 7  1 16 18  7 15
 6  4 39 15 11 23
18  9 35 16 10 13
Answer: 15

-15  -9   5  -9 -22
-17 -13  33  18 -11
Answer: 33

 10  16  -8  17   0 -35
 13 -10  -8  19   6  21
-11   3  33 -21   8   6
Answer: 19

 13  -8  -1 -11 -12 -11
 27 -24  -5  13  13  38
-23  -2  21  -4 -16  -9
Answer: 13

 12  10 -32  17
-13   9 -24   7
  8  -3   6   2
Answer: 9

  8  -1  -2   3   6
-14  -1  -2   3 -38
-14  -1  -2 -19  15
Answer: -2

-12  -2 -44   3 -37 -34
 27 -12  39 -15 -25 -34
Answer: -15

 44 -19 -23 -12
-22 -10  -9  34
Answer: -10

 39   1 -22  19 -16 -34  30
 11  -3  -6   7  -3  -9   9
Answer: -3
---
Input: [5 6 8 0 7]
Output: 8, 7

Input:
[[ 827 -421 -664  -67]
 [ 213  188  171  235]
 [ 208   83 -223  302]]
Output: 827, 302

Input: [ 349  641 -457  -28  398 -954  761]
Output: 761, 641

Input:
[[-32 -34  29 -38 -31   1]
 [ -3 -33 -38 -15   3 -32]
 [ -4   7 -42  -2   0 -19]]
Output: 29, 7

Input:
[[330 194 796 350]
 [393 318 128 207]]
Output: 796, 393

Input: [17 66 21 26 90]
Output: 90, 66

Input: [42 43 84  4 95 35]
Output: 95, 84
---
  6 -29 -23  35 out 35, 6

 13  -3  -2   8  -3 -18
 42   5   6  41 -17  34
out -18, 42

  4 -34  -4  -9  23 out 23, 4

 14 -44  30  -3   3
 16  41 -32  44 -42
 13 -15 -16 -27 -25
out 3, 13

 -5  -6 -12   6 -42 out -42, -5

 -3   9  -6 -37   0   5
  8  43  31 -11  32  26
out 5, 8

-34  24   9 -39 -25   0 -21 out -21, -34

 24  42 -44  22  25  -3 out -3, 24

 18 -28 -31 -25  14 -40 out -40, 18

-14  22   2  37   4  17 out 17, -14
---
((0.02, 0.20, 0.05, 0.06, 0.11, 0.16), (0.19, -0.14, 0.14, 0.11, 0.00, -0.13)) 0.20, -0.14
(0.163, -0.138, 0.167, -0.166) 0.167, -0.166
(-5.3, -175.4, 102.3, -135.5, -148.3) 102.3, -175.4
(0.115, -0.160, 0.077, 0.122, 0.077, 0.183, -0.004) 0.183, -0.160
(-133.4, 172.1, -127.2, 73.0, 13.1, 68.3) 172.1, -133.4
((1.00, -0.11, 0.45, 0.13, 0.65, 0.00, -0.33), (1.77, 0.89, -0.01, 0.68, 0.79, 0.49, -0.01), (-1.49, -0.86, 0.84, -0.93, -0.18, -0.44, 0.06)) 1.77, -1.49
(0.106, -0.195, -0.023, -0.136, -0.106, -0.082, -0.202) 0.106, -0.202
((163.54, 2.03, 211.51, -21.41, 19.89, -53.17, -229.41), (-6.43, 73.98, -10.75, 47.62, 100.06, -96.76, 29.99)) 211.51, -229.41
(0.152, 0.094, 0.127, -0.099, 0.063) 0.152, -0.099
---
 -4   5  17  -2  -8  -5
 26  22  10 -27   8   2
-33   0 -24   4   2  -7
yields 4

-38   1 -31 -24
-19  -7 -20  -8
  5 -14  -2  17
yields -14

-21  33 -23  40  17  11
 16 -39 -29  44 -16  -3
  1  -6  38  41   5 -29
yields 41

-18   8 -14 -17   8
  3  -1   3   3   8
 35 -13  27  34 -11
yields 27

  5  -3   2 -22  -6  28   7
  0  -7   8 -34   6  16   5
  5  -3   2 -22  -6  28   7
yields -6

 38 -45  -1 -11  20   1
-31 -18  33 -30   5 -18
 42  -5 -30  21  37  21
yields 21
---
[[ -9.9   8.1   5.1   6.2   4.5   4.2]
 [ -1.5   6.5   5.2   4.8   4.8   6.1]
 [-22.8  16.7   4.0   6.9   0.8   3.0]] 6.9

[  16.987   48.365 -164.415  177.899  -50.184 -116.171] 177.899

[-1.224 -1.288  1.139 -1.415] -1.288

[[-18.10  -2.32 -17.57  -0.08]
 [ 16.62  -0.44   1.49   8.50]] -0.44

[-183.597 -169.316  -11.022 -102.949  101.033   77.180] -102.949

[[ 0.13 -0.06  0.09  0.19]
 [ 0.18 -0.08  0.01 -0.15]
 [-0.03  0.01 -0.04 -0.21]] 0.01

[[ 0.063 -0.118  0.057 -0.022 -0.184 -0.223]
 [-0.056 -0.048  0.032  0.006  0.216 -0.081]] 0.006
